A small network was shown many inputs. Here are its activations along a few directions, one row for each input.
Each table varies a few parts of the input and shows all the possible inputs, shuffled.
Descriptions start from the smaller parts, as in this example, which fits no table here: one of 6 places along a line, together with either a single point or one of 11 places around a ring or (one of 3 separate values, together with one of 8 places around a ring).
Shared parts are said once, and a part with two or three values counts as separate values.
In the rows, zero is written as 128.

Other details of the inputs vary at random and push rows far along two fixed directions, the same in every table; ignore that.

Rows:
r1: [ 51 205  88 190 120 126  88 173 139 133 126 195 107]
r2: [155  69 158 104  92 125 131  79  69 128  88 103  63]
r3: [ 78 136 108 169 117 116 117 136 145 100 183  74 119]
r4: [107 135 115 209 143  92 103 134 127 108 189  94 119]
r5: [169  49 210  23 121 198 162 104 128 185  31 195 107]
r6: [132 186 133 120 135 129 168  43  41 102 113 180  98]
r7: [100 196 139 117 147 152 158  52  73 114 123 152 114]
r8: [100  88 156  97 132 124 135 127 160 124  80  92 140]
r9: [106  93 158  96  82 157 148 161 164 175 169 132 164]
r10: [173  68 226  64 109 121 128 210 197 183  87 130 246]
r11: [149 131  98 153 127 166 111  50 104 107 127 124  45]
r12: [118 165 135 202 139 112 137 130 101 125 183 109 115]
r13: [143 177 133 137  97 141 150  57  27 114 159 159  78]
r14: [132 139  71 175 107 111 119  64  97  94 164 113  84]
r15: [134 102 151 110 100 176 143 157 159 153 161 171 126]
r16: [149 124 151  59 169 144 171  62  69 167  92 195  72]
r17: [162  97  95  88 155 103  98 223 205 119 112  89 215]
r18: [108 159  93 145 135 107 144 172 146 138 238 162 138]
r19: [144 156  79 123 188 108 130  38  89 107 106 136  59]
r20: [121 155 129 120 163  89 156 184 155 120 140 124 144]
r21: [140 125 170  91 114 143 134 222 220 125 125 154 215]
r22: [154  44 143  53 111 150 102 199 216 146  55  63 234]
r23: [ 94 190 108 175 164 130 156 149 150  76 149 148 121]
r24: [151 105 172 125 127 160 146  58  58 185 137 170  84]
r25: [117 169 109 161 133  92 143 199 147 118 209 102 131]
r26: [112 150  59 172 140  82 129  99 152  75 145 130 142]
r27: [186 114 183  54 104 141 135 140  96 172 128 130 115]
r28: [ 77 167 119 173 106 123 147 175 155 112 200  82 147]
r29: [129 151  73 147 133 171 103  55  61 102 131  79  87]
r30: [211  14 196  73 100 152  99  77 114 194  46  90  99]
r31: [ 87 157  95 175 168 114 127 140 168  63 144 136 117]
r32: [141 130 159 102 132 129 178  60  51 119  59 147  73]
r33: [169  72 189  82  72 139 159 125  85 155  85 109  98]
r34: [107 113 157  94  76 130 109 108  63 189  19 186  75]
r35: [122 116 174  96  67 142 126 212 190 153 175  95 211]
r36: [164  79 140  86 139 161 121  85 155 125  47 134 101]
r37: [131 110 177 137 145 100 144 186 173 143 110 115 189]
r38: [100 124 167 139 112 118  85 147 106 206  53 171 121]
r39: [107 148  88 169 144  75 112 179 153  97 212  92 119]
r40: [ 79 167  85 162 131  93 166 157 163 102 200 190 185]
r41: [ 89 148 108 202 177  68 116 155 172  89 165 112 170]
r42: [110 177 116 183 127 147 142 146 125  96 181 126  89]
r43: [145 146  71 201 147 126  80 121 106 103 172  88 146]
r44: [151 141  57 163 115 133 103  90  73  84 148  98 110]
r45: [112 210  99 141 165  86 143 177 156 102 198 156 179]
r46: [102 106 161  73 127 161 166  98 130 163 101 165 141]
r47: [177 101 118  86 156 185 111  84 106 112  38 127 105]
r48: [ 89 164 115 180 168 103 147 144 160 132 192 183 186]
r49: [118  83 127  97 118 123 118 147 217 131  97  87 191]
r50: [136 149  56 180 130 154  85 168 160  77 179  97 147]
r51: [164 124  73 126 138 121  91 168 135 116 162  80 143]
r52: [ 52 118 149 116  67 113  87 252 211 191  96 135 203]
r53: [159  71 147 120 145 111 108 115 167 146  74 111 161]
r54: [ 98 154  90 149 179  66 128 168 165  87 162 117 138]
r55: [158 114  96 123 132 109 107 113 132 132 154 100  94]
r56: [108 145  83 162 117 138 114  60 117 110 162  87  90]
r57: [121 142 116 164 140 155 121  66  78  90 135 124  26]
r58: [ 79 184 126 147 156 135 171  81  93 105 122 121 100]
r59: [150 150 167 150 117 132 122 120  93 150 168 133 142]
r60: [156 111 177  99  77 160 121 222 199 143 161 130 188]
r61: [145 107 150  97  92 158 167  46  37 159 128 182  61]
r62: [141  82 191  37  97 131  96 164 101 231   4 167  92]
r63: [153 142  69 131 152 134 125  45  55  82  76 125 101]
r64: [108 140 109 146 151  98 148  58  76  78 101 136  77]
r65: [191  37 160  78 136 132  90 184 184 157  47  84 222]
Description of these inputs: one of 5 separate values, together with either a single point or (one of 2 separate values, together with one of 6 places along a line).
- Changing only the choice among 5 separate values turns r9 into r61. The same change can be made to r7. Which row results? => r6
- Changing only the choice among 5 separate values turns r2 into r57. The same change can be made to r40. Which row results? => r5
- Change only the choice among 5 separate values in r41. List by row number the other rows that result. => r8, r31, r54, r64
- Change only the place on the line of 6 in r39. List by row number the other rows that result. => r18, r25, r27, r51, r55
- Change only the choice among 2 separate values in r13. List by row number the other rows that result. => r6

Rows:
r66: [119 120 102 153 140 115 120 132 141 116 142  97 138]
r67: [131 136 118 128 143 141 123  49  88 107 104 114  74]
r68: [152 106 145 121 109 126 113 160 138 148 152 109 144]
r69: [134 111 138 128  96 132 116 150 141 145 144 108 119]
r70: [150  82 171  85 102 143 131 142 142 163  79 137 146]
r71: [122 174 108 165 129 154 137  37  30 104 150 135  56]
r72: [ 89 159 107 170 134  99 130 156 143 105 170 138 140]
r73: [156 115 161  90 132 165 150  51  69 153  75 148  69]
r74: [ 87 183  88 193 135  97 130 156 154  99 189 143 162]
r75: [139 109 160  96 117 133 128 136 123 159  83 131 121]
r76: [129 143  80 151 140 108 122 129 137 105 151 110 147]
r77: [142  67 140 102 109 116 116 170 192 140 115  86 164]
r78: [148 121 114 144 136 113 111 146 154 109 130 110 136]
r79: [152 105 110 118 135 122 112 120 126 116 123 119 121]
r80: [110 163 112 149 135 111 144 160 156 105 177 130 153]
r81: [103 187 100 159 153 114 150  91  87  95 174 145  96]
r82: [142  96 166  98 113 126 135 124 116 153  91 139 130]
r83: [130 169 125 142 152 146 156  32  48 123 118 154  55]
r84: [105 144 102 154 126 114 129 189 187 118 187 133 182]
r85: [120 122 143 117 122 109 123 169 146 143 121 128 146]
r86: [124  92 152 105 100 128 125 194 184 148 114 125 171]
r87: [154  99 144  92 122 155 119  84 103 123  71 111 102]
r88: [136 124 115 145 155 140 127  95  99 112 117 106 105]
r89: [121 122 128 115 119 128 117 167 151 145 120 135 144]
r90: [157  81 168  65 110 151 137 150 143 153  97 132 138]
r91: [127 141 128 119 127 134 145 139 137 121 144 134 133]
r92: [155  89 184  74 120 149 133 104 110 168  69 135 121]
r93: [115 135 122 131 132 131 120 144 148 130 146 142 151]
r94: [ 96 189  78 184 146 126 131  90  95 100 168 162 102]
r95: [147 109 130 131 138 129 111 154 150 120 113 100 146]
r96: [ 93 202  85 178 155 122 128  96  90 108 155 150  90]
r97: [162 103 135  89 123 145 120  87  95 137  68 108 109]
r98: [127 136 137 129 137 121 144 116 116 129 138 138 121]
r99: [131 122 148 112 126 139 127 130 137 145 116 138 141]
r100: [ 95 159 113 163 140  96 123 168 162 114 184 134 173]
r101: [133  94 151  94 113 148 126 130 123 150  91 140 118]
r102: [102 128 127 146 116 109 127 187 175 124 150 129 169]
- What is each input in this table made of? => either one of 3 separate values or one of 10 places around a ring or (one of 4 places along a line, together with one of 6 places along a line)
- Which of the alternatives is r68? => one of 3 separate values
- Start at r77 and move only the place on the ring of 10, one step at a time. The first step leads to r66. Which rows follow, in order? => r88, r95, r78, r79, r76, r97, r87, r67
- Which other rows belong to the same alternative as r69? List them by row number. => r68, r71
